These are the activations of a small neural network, seen along a few directions. Each row is one input.
Each table varies a few parts of the input and shows all the possible inputs, shuffled.
Descriptions start from the smaller parts, as in this example, which fits no table here: one of 3 separate values, together with either a single point or one of 11 places around a ring or (one of 5 places around a ring, together with one of 6 places along a line).
Shared parts are said once, and a part with two or three values counts as separate values.

Table:
r1: [ 10  24 -14 -40  30  30   1   6 -39  16 -26 -13 -36  -1 -38 -13]
r2: [-18   0 -14 -23  28  26  -2  14 -27  37   8  26   8   9 -20   5]
r3: [ 16   4   5   8 -21 -12   1 -15   1 -44 -24 -34 -34  -8   7 -12]
r4: [-19   7 -21 -39  47  41  -2  20 -40  56   7  34   8  11 -36   6]
r5: [  8 -29  25  78 -58 -59   2  -7  78 -50  18 -10  50 -13  60  20]
r6: [-21  -4   8  23  -4 -15   3  23  22  10  31  12  36   2   6  12]
r7: [-24   9  -6 -12  35  16   2  35  -3  50  27  27  33   6 -25  14]
r8: [ 13 -39  15  65 -63 -48  -2 -29  56 -66  -1 -12  25 -10  65  11]
r9: [ -3 -15  -1   6  -6  -8  -5   0  -2   2   7   2  17   6  14   7]
r10: [ -4  -8  -8 -10  13   7  -5   6 -14  22   6  10  16   8  -2   8]
r11: [ 11  18  -7 -24  12  14   0   0 -27  -4 -25 -20 -36  -3 -23 -14]
r12: [ -3  17  -7 -37  26  28  -1  -4 -31  28  -4  15 -24   5 -26 -11]
r13: [-12 -21   6  27 -25 -18  -1  -7  13 -24  12   4  12   2  24   4]
r14: [ -4  22 -14 -53  45  44   0   2 -43  48  -5  22 -25   7 -42 -11]
r15: [ -5  31 -20 -53  46  50   5  13 -52  32 -24   3 -43  -3 -58 -18]
r16: [ 12  12  -1  -8  -6   0   0  -7 -14 -24 -24 -27 -35  -6  -8 -13]
r17: [ -4 -13  13  36 -18 -31   2  14  38  -5  27  -3  44   1  23  16]
r18: [-9  2  0  1 18 -2  0 28 10 35 25 11 41  6 -6 17]
r19: [  3  -5  13  12 -26 -15   0 -25   9 -31  -1  -6 -21  -2  18 -10]
r20: [ 28 -15  15  53 -65 -39   5 -35  48 -91 -34 -43 -29 -20  47  -9]
r21: [ -1   3   7  -5 -10  -3  -1 -16  -6 -11  -1   0 -23   0   3 -12]
r22: [-11  15 -14 -32  55  29   0  40 -14  74  22  27  40  10 -36  18]
r23: [ 28 -25  21  51 -65 -45   0 -46  55 -75 -15 -24  -9 -12  60  -4]
r24: [ 11   8  -1 -24  11   9  -4 -11 -18  13  -6  -1 -16   5  -8  -9]
Question: Changing only one part turns r13 into r19. The same change can be made to r10. Which row results?
Answer: r24
Question: What is each input in this table made of?
Answer: one of 4 places along a line, together with either a single point or one of 5 places along a line

Table:
r25: [ 24 -12  -8   2 -15  -3  -2 -18 -11 -34 -33 -31 -20  -6   9  -7]
r26: [  6  11 -27 -63  65  42  -9  20 -60  63  -8   3   5  15 -47   9]
r27: [  3  20   4  16 -13  -5   9   8  16 -36 -21 -25 -29 -19 -10 -10]
r28: [  1  20  14  17 -15 -20   5  11  22 -24  -1 -23 -12 -11  -2  -5]
r29: [ 23 -19   0  12 -13 -17  -6 -11  12  -8  -4 -12  25   2  26  11]
r30: [-24  19 -16 -60  53  51  -3   7 -60  70  12  47 -13  10 -49 -13]
r31: [ 23  -9   2   3 -17 -17  -9 -13  -4 -20 -15 -28  -4   2  21   1]
r32: [-22 -27   6  20 -17  -9   0 -12  17  -3  27  30  23   7  25   6]
r33: [  1   9  13  27 -11 -19   8  13  38 -11   9  -8  16 -12   3   5]
r34: [  8 -30  -5  22 -11 -19  -7   3   8  -3   8  -6  45   6  26  18]
r35: [-13  39 -16 -49  63  45  10  48 -34  65   4   7  -7   7 -64  -3]
r36: [-14   0   9  36 -10 -21   6  29  36  -4  19  -1  36  -7   7  16]
r37: [ -6  -5  12   3 -22  -8  -3 -28   3 -19   4  10 -26   5  20 -11]
r38: [ -4  -4   2   2 -21   6   2 -32  -3 -31 -16   9 -42  -3  11 -17]
r39: [ -7 -14  11  12 -18  -7  -1 -26  20  -6  15  26   3   3  25  -1]
Question: Changing only one part turns r31 into r28. The same change can be made to r26. Which row results?
Answer: r35
Question: What is each input in this table made of?
Answer: one of 3 separate values, together with either a single point or one of 4 places along a line
